Here are a small network's activations along a few directions, averaged over the inputs that share one value of a field.
Related values have similar rows: they may be neighbours, one step apart, or belong to one group.
In the rows, 500 means zero.
Strong random noise was added to every row along 22 fixed directions; ignore it. To show where, here is one row again and again, with new noise each time:
[366 630 491 439 478 512 488 344 541 521 331 481 634 459 443 510 414 444
 550 578 373 471 497 588 530 603 419 542 529 696 436 477 411 545 501 369]
[487 497 517 569 414 438 542 461 462 484 466 403 559 545 556 668 478 459
 606 498 374 473 469 524 563 639 520 508 462 492 591 473 494 433 404 596]
[398 444 645 486 502 518 521 490 536 468 514 553 441 426 551 583 404 425
 382 430 506 439 492 387 628 560 535 659 562 460 603 539 510 534 506 442]
[617 542 475 554 511 487 404 441 456 517 535 493 437 525 576 425 482 374
 371 522 479 514 517 648 529 448 564 507 490 356 482 446 499 446 493 487]
[420 644 651 349 443 550 459 476 505 450 591 504 351 384 562 542 511 284
 436 394 375 466 493 512 556 483 466 517 477 458 571 614 397 481 515 336]
[547 566 357 576 497 380 619 457 455 448 491 656 409 497 593 613 406 287
 476 544 684 608 629 380 481 574 618 617 504 485 453 397 435 442 427 450]
[466 418 559 470 502 431 463 533 633 444 669 605 483 500 507 646 384 507
 462 315 547 496 448 283 435 449 689 570 445 636 559 502 468 569 418 452]
[507 376 579 534 448 492 510 464 443 449 512 367 581 540 484 639 433 563
 582 444 404 490 417 427 483 620 550 570 391 466 544 573 599 484 472 513]
[351 599 578 518 594 527 524 428 646 422 418 494 534 488 479 399 546 497
 465 516 506 451 554 573 551 499 321 516 445 570 611 503 449 600 594 386]
[527 549 526 448 549 422 521 387 419 531 556 341 491 514 570 624 389 484
 522 485 405 508 398 340 504 558 542 550 408 606 667 675 478 528 442 299]
[513 428 473 461 437 587 480 528 438 628 598 458 430 445 480 479 518 586
 517 607 403 431 453 447 473 470 543 513 582 557 374 603 537 495 377 486]
[416 639 404 351 579 495 517 530 628 593 514 487 458 429 474 409 521 401
 605 502 470 348 601 495 541 425 383 532 619 665 596 472 452 589 374 467]
[461 414 498 545 573 463 587 580 575 553 498 445 632 420 384 327 506 667
 643 335 625 558 525 409 506 481 397 522 501 576 496 513 605 638 610 455]
[515 349 468 594 496 433 549 423 488 390 399 335 705 478 499 455 430 594
 481 436 531 632 381 584 526 541 516 501 596 529 429 543 433 516 526 489]
[607 595 435 409 351 564 375 577 569 477 533 437 831 487 431 470 521 247
 645 417 323 739 516 568 345 433 481 443 624 574 592 454 494 470 796 424]
[595 336 577 511 470 483 448 284 688 511 355 586 567 425 487 413 407 453
 356 432 538 533 345 527 529 499 486 597 499 506 479 660 524 477 602 421]
[538 487 417 443 542 526 501 464 536 476 678 430 466 541 497 471 419 534
 524 547 476 426 553 477 385 522 556 566 382 491 461 630 595 508 409 481]
[549 734 381 396 661 493 539 452 343 679 485 464 394 449 464 456 418 469
 580 622 464 398 590 478 425 584 485 575 533 487 382 483 562 545 362 503]
[423 407 547 405 488 576 504 589 439 489 493 397 534 426 551 438 525 434
 554 490 484 370 545 534 605 474 490 571 616 412 615 501 593 515 536 463]
[539 569 324 482 546 418 505 491 310 349 300 411 534 580 406 521 500 558
 556 575 473 621 568 471 468 598 460 388 463 536 372 442 409 495 524 573]
[650 354 562 487 493 536 434 400 506 540  76 658 432 376 505 472 538 486
 460 656 436 383 341 572 567 427 513 501 463 536 600 619 509 385 547 534]
[538 501 648 590 404 559 319 518 582 542 602 741 399 441 408 556 375 488
 349 379 326 489 458 576 504 485 674 562 311 480 321 468 531 445 466 564]
[415 372 504 667 553 479 580 735 510 463 608 619 642 451 514 413 642 365
 419 349 569 515 514 492 670 389 454 545 501 488 493 437 587 449 614 490]
[538 749 502 524 499 532 584 432 540 530 683 512 557 478 546 585 336 312
 552 494 498 597 538 613 347 594 542 628 431 449 494 510 513 435 510 414]


K, 12 values:
k11: [550 561 548 579 433 520 505 491 643 507 580 540 540 287 540 474 493 343
 449 457 320 631 481 584 397 470 589 567 674 528 464 606 377 527 458 488]
k5: [576 584 437 428 607 430 513 573 421 663 488 608 538 568 491 550 471 443
 533 469 520 392 469 453 578 542 476 472 425 480 544 471 648 388 539 653]
k7: [472 569 470 486 444 583 630 408 511 448 459 469 376 587 468 506 505 541
 508 630 697 556 528 638 500 555 302 486 485 412 386 520 432 402 443 496]
k10: [613 391 455 610 529 512 479 543 577 635 422 505 528 508 444 516 462 555
 458 527 454 495 411 505 574 426 458 593 628 566 627 485 527 479 414 610]
k9: [406 574 499 494 534 481 531 396 544 469 270 431 612 604 412 403 554 521
 676 500 666 570 643 547 492 529 279 483 384 504 599 327 553 621 677 340]
k1: [478 320 547 748 363 465 544 416 494 620 597 393 568 584 541 472 673 606
 618 490 617 558 469 503 427 501 489 497 464 436 387 343 595 560 433 381]
k4: [516 639 425 512 562 421 507 594 375 429 544 571 529 500 496 501 530 396
 373 438 447 640 543 465 552 530 485 420 490 490 394 510 417 445 616 541]
k3: [574 489 412 532 488 430 459 462 493 517 442 496 507 606 462 469 394 600
 462 516 556 606 582 411 579 562 471 467 461 515 551 487 530 528 612 525]
k8: [705 156 360 571 468 322 464 398 618 502 355 394 621 436 641 381 514 546
 545 495 494 480 473 481 459 468 699 488 700 465 625 558 529 569 432 653]
k6: [644 465 316 621 488 425 533 494 466 543 529 458 413 546 643 334 615 531
 444 680 528 583 593 562 535 424 548 352 510 431 557 587 454 462 506 510]
k2: [447 489 660 459 499 664 402 630 441 454 470 575 470 495 461 560 462 546
 413 524 443 476 491 549 526 424 573 542 488 430 599 464 539 495 607 479]
k12: [405 320 516 649 408 558 455 596 545 511 620 469 488 450 588 453 787 478
 493 629 316 396 529 463 503 350 555 472 583 581 490 485 480 578 322 437]
K is arranged as 4 separate groups.
List the group mates of k3, in the order listed. -> k5, k4
List the group mates of k12, in the order listed. -> k11, k7
List the group mates of k6, in the order listed. -> k9, k2

J, 12 values:
j12: [480 455 461 475 345 659 388 357 582 469 444 406 435 529 443 264 647 595
 549 753 442 513 679 624 335 483 426 444 524 437 340 509 498 612 528 408]
j10: [475 430 498 612 476 668 450 527 257 616 710 476 545 522 502 388 489 479
 194 701 291 515 472 588 646 544 509 581 481 374 194 686 662 393 590 352]
j11: [515 486 433 456 374 324 530 325 283 320 530 398 422 678 666 594 588 432
 513 456 683 583 537 480 446 664 576 297 376 264 308 412 428 405 510 492]
j7: [705 428 276 301 290 646 498 667 410 619 708 415 469 481 393 394 312 526
 708 501 625 611 590 568 453 446 550 521 596 401 321 583 664 330 514 570]
j3: [657 449 452 675 456 667 526 834 727 484 511 638 536 399 385 494 243 562
 487 539 446 688 636 585 610 389 540 677 591 552 860 561 558 425 632 699]
j5: [526 447 680 602 469 639 456 269 773 519 331 571 527 317 387 422 455 438
 365 526 309 500 429 640 409 577 386 743 613 441 394 620 511 580 491 519]
j2: [429 337 488 644 305 591 742 496 782 443 548 665 542 562 468 696 358 505
 522 570 766 674 474 383 564 529 360 696 447 669 672 634 488 355 575 377]
j1: [336 650 600 437 409 561 513 538 676 509 591 731 476 328 482 399 449 626
 535 432 396 453 597 612 479 580 551 386 311 588 414 655 470 503 661 517]
j6: [596 522 515 693 434 285 597 393 380 770 499 524 573 507 660 573 324 741
 551 454 758 743 347 369 560 563 679 382 515 642 561 427 425 516 597 344]
j8: [253 539 778 401 456 673 535 468 520 523 767 318 558 512 586 615 502 483
 451 433 533 386 343 572 505 515 410 600 674 434 557 492 483 531 477 337]
j9: [474 544 433 529 742 547 633 476 588 543 290 648 520 339 352 387 302 785
 447 693 570 473 550 387 417 616 503 637 606 676 366 618 534 646 520 624]
j4: [510 528 441 555 488 478 466 399 451 408 474 297 589 840 455 399 630 630
 622 579 705 605 620 525 461 537 276 336 262 388 578 347 617 534 726 421]
J is arranged as 4 separate groups.
List the group mates of j10, in the order listed. -> j12, j3
List the group mates of j7, in the order listed. -> j9, j4
List the group mates of j8, in the order listed. -> j11, j6
